A small network was trained on made-up records. Each row is its average activation on records with the value named, seen along a few directions.
Values that are neighbours, or in one group, have similar rows; names and order tell nothing.
In the rows, 500 means zero.
Strong random noise was added to every row along 7 fixed directions; ignore it. To show where, here is one row again and again, with new noise each time:
574, 550, 648, 422, 597, 444, 553, 522, 536, 598, 534, 536, 516, 491, 611, 509, 600, 518, 435, 573
572, 467, 384, 588, 423, 315, 430, 475, 642, 501, 396, 456, 491, 436, 631, 431, 493, 462, 493, 460
218, 466, 368, 637, 556, 549, 498, 271, 371, 557, 507, 327, 352, 754, 255, 429, 498, 571, 583, 529
718, 559, 620, 446, 494, 415, 615, 568, 319, 637, 596, 463, 634, 435, 539, 599, 712, 480, 531, 416
718, 506, 607, 461, 579, 503, 599, 600, 515, 482, 520, 538, 517, 491, 557, 475, 534, 519, 381, 563
668, 498, 571, 471, 483, 369, 474, 606, 478, 567, 528, 481, 581, 427, 661, 561, 689, 478, 465, 486
145, 597, 570, 469, 547, 667, 476, 539, 366, 609, 493, 442, 480, 473, 381, 536, 382, 416, 577, 642
533, 470, 458, 552, 575, 259, 466, 266, 674, 591, 487, 458, 379, 667, 614, 412, 677, 623, 452, 495
512, 634, 575, 439, 553, 425, 495, 430, 533, 604, 521, 495, 397, 537, 511, 516, 601, 564, 467, 519


Field Foluv:
g1: 533, 349, 492, 555, 533, 613, 601, 484, 479, 356, 555, 574, 543, 615, 424, 434, 408, 525, 475, 533
g11: 491, 499, 375, 530, 463, 444, 572, 387, 583, 504, 463, 566, 461, 520, 475, 480, 377, 478, 551, 401
g12: 594, 546, 449, 494, 473, 583, 768, 445, 610, 490, 475, 674, 591, 374, 440, 439, 144, 408, 526, 437
g10: 560, 501, 556, 415, 552, 540, 491, 562, 452, 476, 545, 496, 465, 572, 487, 530, 591, 566, 450, 525
g3: 696, 524, 545, 458, 574, 371, 513, 483, 821, 429, 399, 600, 429, 435, 682, 390, 424, 540, 356, 553
g14: 256, 459, 588, 439, 511, 426, 340, 525, 457, 646, 526, 452, 617, 450, 666, 599, 701, 450, 601, 558
g5: 599, 478, 450, 540, 503, 401, 568, 317, 586, 473, 470, 510, 526, 524, 501, 412, 502, 569, 520, 375
g4: 515, 530, 566, 461, 513, 544, 575, 410, 322, 572, 624, 455, 566, 541, 369, 590, 661, 561, 604, 384
g8: 737, 362, 403, 597, 485, 329, 538, 457, 585, 448, 460, 485, 538, 543, 608, 444, 561, 523, 449, 427
g13: 365, 555, 505, 507, 480, 596, 544, 376, 390, 529, 520, 472, 555, 473, 352, 494, 448, 502, 625, 403
g9: 554, 331, 566, 496, 629, 496, 555, 590, 509, 556, 533, 494, 638, 507, 649, 482, 579, 458, 460, 615
g6: 523, 400, 486, 545, 407, 547, 422, 538, 362, 418, 515, 456, 574, 508, 480, 519, 573, 518, 541, 416
g2: 389, 458, 475, 490, 390, 422, 411, 562, 398, 606, 581, 512, 592, 473, 602, 681, 656, 424, 593, 429
g7: 377, 318, 631, 417, 592, 470, 325, 502, 568, 505, 648, 577, 529, 674, 726, 571, 816, 597, 432, 626
The values of Foluv form 4 separate groups.
Which other values are in the same group as g1? Give them in the order they are listed. -> g7
Which other values are in the same group as g2? Give them in the order they are listed. -> g11, g12
Which other values are in the same group as g8? Give them in the order they are listed. -> g10, g3, g14, g9

Field Bon:
c13: 450, 541, 594, 472, 550, 532, 477, 540, 562, 488, 451, 508, 529, 405, 547, 478, 453, 482, 475, 567
c12: 581, 487, 560, 509, 544, 427, 666, 469, 527, 599, 453, 496, 633, 413, 574, 407, 426, 425, 526, 518
c5: 473, 438, 407, 559, 597, 560, 503, 451, 569, 422, 500, 473, 341, 686, 407, 430, 458, 579, 404, 607
c11: 410, 425, 535, 520, 643, 539, 367, 495, 544, 457, 546, 429, 293, 754, 501, 465, 650, 635, 335, 719
c2: 273, 479, 798, 367, 770, 483, 396, 406, 428, 722, 687, 451, 500, 701, 617, 595, 939, 649, 467, 686
c9: 610, 478, 628, 402, 429, 501, 583, 680, 438, 542, 565, 642, 753, 287, 652, 597, 474, 361, 545, 436
c6: 561, 586, 476, 419, 386, 487, 180, 653, 549, 363, 521, 517, 319, 479, 541, 638, 683, 597, 398, 468
c8: 645, 474, 556, 485, 517, 534, 705, 625, 366, 554, 472, 458, 680, 403, 523, 461, 428, 382, 522, 514
c14: 520, 189, 439, 610, 462, 514, 456, 556, 423, 365, 530, 467, 684, 565, 582, 472, 589, 486, 512, 476
c7: 34, 432, 516, 514, 525, 618, 486, 496, 481, 585, 450, 541, 610, 446, 528, 505, 284, 357, 630, 615
c3: 362, 666, 708, 298, 530, 620, 549, 515, 649, 536, 509, 735, 508, 360, 568, 519, 304, 464, 499, 590
c4: 489, 325, 235, 697, 352, 336, 335, 467, 515, 464, 425, 371, 531, 511, 578, 492, 589, 458, 571, 381
c10: 720, 770, 531, 394, 474, 559, 647, 535, 479, 514, 518, 592, 374, 413, 321, 555, 373, 506, 479, 419
c1: 852, 650, 534, 410, 489, 304, 477, 542, 822, 444, 412, 639, 405, 364, 724, 483, 512, 555, 324, 460
The values of Bon form 4 separate groups.
Which other values are in the same group as c10? Give them in the order they are listed. -> c5, c4, c1
Which other values are in the same group as c2? Give them in the order they are listed. -> c13
Which other values are in the same group as c11? Give them in the order they are listed. -> c12, c8
